A small network was shown many inputs. Here are its activations along a few directions, one row for each input.
Each table varies a few parts of the input and shows all the possible inputs, shuffled.
A made-up example of a description, with smaller parts first: one of 5 places around a ring, together with either a single point or one of 9 places along a line or (one of 3 separate values, together with one of 6 places along a line).
Shared parts are said once, and a part with two or three values counts as separate values.
(in the rows, 128 means zero)

Other details of the inputs vary at random and push rows far along two fixed directions, the same in every table; ignore that.

A family of inputs:
x1: [140 133 141 156 110  98 126  78 167 151 129 115 114  82]
x2: [162 110 143 179 147 104 126  96 182 122 139  76 119  70]
x3: [152 126 120 141 121 113 121 103 177 144 124 101 132  78]
x4: [120 133 112 105 136 157 134 110  84 148 156 129 151 185]
x5: [ 65 143 132 101 115 120 107 190 183 111  25 191 130 128]
x6: [135 137 150 166 125  77 147 134 154  96 125 139  90  82]
x7: [ 86 136 111  70 132 170 124 130  91 154 118 149 160 209]
x8: [165 125 146 187 130  87 128 129 161  91 139  99  92  61]
x9: [108 127 118  70 122 171 115 118  72 159 136 129 152 202]
x10: [107 124 102  65 129 174 128 131  74 154 138 140 154 195]
x11: [116 132 125 126 135 165 137 176  67 106 155 162 143 187]
x12: [166 123 134 180 147 140 154 153  67  92 213 126 124 144]
x13: [171 121 139 165 117 102 121  81 170 143 141  80 114  62]
x14: [133 112 134 140 137 121 131 109 163 134 120 110 121  92]
x15: [ 79 140 121  92 110 123 100 194 183 112  29 177 135 121]
x16: [165 103 130 156 137 111 126 106 180 129 134  77 118  56]
x17: [133 135 114  98 114 152 124  98  73 158 165 121 145 179]
x18: [ 84 151 106  67  92 123 108 129 195 170  44 170 149 114]
x19: [119 123 134 109 131 155 128 100  80 149 151 118 139 183]
x20: [127 135 137 142 145 136 141 138  58  97 167 135 115 180]
x21: [136 131 137 152 129 105 119 147 154  97 108 121 109  97]
x22: [195 107 119 164 158 147 136  96  71 124 229  58 140 147]
x23: [144 136 140 151 120  81 140 141 157  99 123 130  97  78]
x24: [161 124 118 155 114 102 134  95 175 146 143 103 120  58]
x25: [145 131 125 130 143 135 146 140  46 100 189 124 117 176]
x26: [ 85 146 127  87 130 146 144 155  54 116 131 179 125 212]
x27: [188 118 135 208 131  86 149  72 170 129 185  82 102  36]
x28: [159 111 138 178 136 105 140  93 175 131 145  94 109  58]
x29: [ 77 134 138  92 128 104 112 162 168 125  26 172 118 113]
x30: [148 131 116 139 141 141 144  96  80 142 194 111 143 163]
x31: [148 115 125 137 134 118 113 111 179 134 113  89 133  84]
x32: [ 84 140 108  62  96 130 116 132 189 170  44 170 142 108]
x33: [ 59 145 128  89 103 136 111 200 190 123  20 208 141 127]
x34: [136 127 136 152 154 140 138 142  54  90 176 124 119 183]
x35: [145 127 130 156 120 122 123 169 158 106 122 134 126  87]
x36: [ 59 137 125  39  93 137  92 137 193 172   4 166 148 133]
x37: [ 92 138 125  74 116 164 123 110  76 164 125 152 147 205]
x38: [ 92 126 136 106 160 140 138 149  49 112 124 158 127 205]
x39: [143 129 116 126 134 159 142 173  58 106 181 144 142 174]
x40: [182 112 125 177 151 151 135 158  65  87 213  94 136 149]
x41: [130 126 128 135 123 115 137 103 165 146 118 130 120  88]
x42: [136 113 153 154 129 110 118  93 172 138 114  94 116  86]
Description of these inputs: one of 2 separate values, together with either a single point or one of 8 places along a line or (one of 3 separate values, together with one of 4 places along a line).
The inputs of x41 and x32 match in every part but the choice among 2 separate values. If x38 is changed in the same way as x41 into x32, which row does it become?
Answer: x29
The inputs of x31 and x2 match in every part but the choice among 2 separate values. If x36 is changed in the same way as x31 into x2, which row does it become?
Answer: x42
Which other rows does x4 become when the place on the line of 4 takes its other values? List them by row number.
Answer: x2, x7, x30
Start at x14 and move only the place on the line of 4, one step at a time. The first step leads to x28. Which rows follow, in order?
Answer: x41, x27
Which other rows does x22 become when the choice among 2 separate values takes its other values? List them by row number.
Answer: x7

A family of inputs:
x43: [124 125 127 129 135 141 132 154 110 115 134 141 135 145]
x44: [116 132 118 100 129 152 133 123  84 143 145 138 143 177]
x45: [133 125 129 127 135 132 129 116 110 132 140 119 128 139]
x46: [129 131 126 121 128 137 137 109  93 138 158 126 131 158]
x47: [132 121 125 119 134 141 127 123 108 131 139 118 135 147]
x48: [139 125 153 185 128  79 127 122 206 107  97 118  98  44]
x49: [137 129 129 135 136 119 136 136 108 109 145 124 116 131]
x50: [145 128 132 146 132 132 128 138 100 110 157 118 125 140]
x51: [123 134 119 119 124 136 133 143 111 127 136 145 131 142]
x52: [155 116 128 151 138 125 123 119 139 122 144  95 129 104]
x53: [151 120 121 140 134 138 128 121 125 130 156 106 137 123]
x54: [ 50 148 114  42  93 142 108 155 180 165  18 196 148 146]
x55: [131 130 143 150 118  91 123 106 189 133  96 120 108  67]
What do these inputs look like to the network?
Answer: either one of 5 separate values or (one of 2 separate values, together with one of 4 places along a line)

A family of inputs:
x56: [130 103 147 139 167 111 120 123 141 103 101  85 108 101]
x57: [129 135 162 189 121 111 130 116 154 116 133 131 109 108]
x58: [132 124 143 156 128 108 157  84 159 152 146 132 119  92]
x59: [ 52 164 142  71 102 127 115 169 106 120  57 200 115 195]
x60: [148 141 138 125 110  95 115  91 138 137 125  99 101  97]
x61: [146 132 134 148 112 118 114  76 152 159 129  99 136 101]
x62: [ 84 134 116  66  93 178  99 176 139 149  69 175 170 177]
x63: [ 89 138  88  48 106 174 117 138 148 179  89 162 173 163]
x64: [135 123 126 178 133 135 144 155 167 111 137 144 130  86]
x65: [174 121  88  98 147 160 146 123  18 124 231  88 148 195]
x66: [124  95 143 150 165 130 113 110 164 131 100 100 133 111]
x67: [166 119 110 148 164 160 165 170   5  85 228 130 133 191]
x68: [129 128 130 141 126  78 155  96 143 128 138 134  90  83]
x69: [155 135 125 134 116 107 103 164 157  97 110 112 128  92]
The inputs of x68 and x58 match in every part but one. If x56 is changed in the same way as x68 into x58, which row does it become?
Answer: x66
What do these inputs look like to the network?
Answer: one of 2 separate values, together with either a single point or one of 6 places around a ring
Which other rows does x69 become when the choice among 2 separate values takes its other values? List them by row number.
Answer: x62
